A small network was shown many inputs. Here are its activations along a few directions, one row for each input.
Each table varies a few parts of the input and shows all the possible inputs, shuffled.
A made-up example of a description, with smaller parts first: one of 2 separate values, together with either a single point or one of 9 places around a ring or (one of 4 places along a line, together with one of 5 places around a ring).
Shared parts are said once, and a part with two or three values counts as separate values.

Other details of the inputs shift rows strongly along three fixed directions, in all tables alike. That doesn't count.

Table:
x1: [-29 -21 -14  16  32 -17  -6  24  -2  16 -19]
x2: [ 41 -13 -12   2  33 -48  -4 -12 -29   3   8]
x3: [  4 -13  11 -16  11   2   0 -14  17  17  -8]
x4: [-19   4  -4  23  -6  -6  15   2 -15 -24  24]
x5: [-21  -5 -13  26 -18   0  13  33 -30 -19   0]
x6: [-33  -4 -13  32   2   6   2  34 -15 -23  11]
x7: [-11  16  -5  -5 -26  37   9  11  17 -17 -15]
x8: [ 27  -3   7  -7  -8  21 -27 -22  33  24 -22]
x9: [-18 -28  -4  -2 -13  40 -39  15  41  42 -48]
x10: [-33  -1   1 -12 -21  36   7  -8  18  -2 -12]
x11: [ 20  -7  19   0  -4  12 -22 -11  29  36 -16]
x12: [ 37 -12  -4  26  17 -35 -25  -2 -12  25  13]
x13: [-14   9  -2  -1 -33  35  14   7  14 -25 -15]
x14: [ 30  -7  -5 -23  22 -17 -10 -11  12  26   7]
x15: [ 15  22   5  -9   1  -6  12 -29   0  -3  32]
x16: [ 18   3   4 -13   2   3   3 -28   4  -8   3]
x17: [  4  34  17 -18 -33  20  13  -5  11 -16   7]
x18: [-18  -4   5   2   1  15   2  19   8   2  -9]
x19: [ -9  11  -2  15  -9   6  10  15 -32 -18  17]
x20: [ 19  11  10  -5  -5  -5  12 -25  -4 -11  33]
x21: [  8   4  -3 -26  11  -2  -2 -27   7  25   0]
x22: [ 18 -13   5 -27  22 -24 -15 -21  11  19  -9]
x23: [ -1  19   8  13  -4 -12   6  11 -27 -27  21]
x24: [ 29  11  -2  13  -6 -31  19  -2 -28 -15  36]
x25: [ 16  30  11 -24 -33  26  17 -17   3  -1  13]
x26: [ -1 -13  -6 -28  14  12 -15  -9  19  31 -19]
x27: [-12  19  14  -5 -16   4  12 -18   0 -22  12]
x28: [-26  19   8  -6 -12  17   4  -4  12 -15  -1]
x29: [-39 -21 -13  19  -8  15  -1  37 -12 -11 -15]
x30: [ 37  23   8 -17   1  -1   7 -29  -7  -9  19]
x31: [ -3 -24  -7 -19   5   9 -11   4  32  19 -15]
x32: [ -5   7   1  15  -4  -5  14  24 -13  -5   3]
x33: [ 12 -17  -4   9  38 -50   3  -9 -20  18   6]
x34: [  5  13  15 -21 -22  25  11 -30   3  -6  14]
x35: [ 23  19   6 -10  -1  -7  15 -43  -6 -15  18]
x36: [-23  -4   0  28 -15   1  19  34 -16 -19  -1]
x37: [-12   7   2  11 -19  -5  10  20 -12 -24   0]
x38: [  5  11  25 -16 -20  23  16 -16  15  -5   8]
x39: [ -9 -21  -6   5  33 -15 -10  16   0  21 -14]
x40: [-13  -5 -12 -23  11  22 -11 -13  37  15 -31]
x41: [  2  -2   2  12   7 -29   0  11 -26 -17  11]
x42: [ 13 -11 -22  11  20 -36  -3  24 -16  12   5]
x43: [-29   4  -2  22   4  -3  -4  26 -19 -24   2]
x44: [ 20 -15 -19  -2  41 -30 -16  -5 -10  14  -9]
x45: [-27 -31 -10  35   7  -2 -43  44  11  18 -41]
Each input here is: one of 5 separate values, together with either a single point or (one of 2 separate values, together with one of 4 places along a line).
Question: Changing only the choice among 5 separate values turns x24 into x36. The same change can be made to x12. Which row results?
Answer: x11
Question: Changing only the choice among 5 separate values turns x2 into x31. The same change can be made to x44. Which row results?
Answer: x6
Question: Which other rows agree with x9 in the choice among 5 separate values? List them by row number.
Answer: x5, x10, x19, x21, x25, x26, x29, x34
Question: Change only the choice among 2 separate values in x20. List by row number the other rows that result.
Answer: x6
Question: Which other rows agree with x23 in the choice among 5 separate values? List them by row number.
Answer: x17, x22, x27, x28, x37, x41, x43, x45
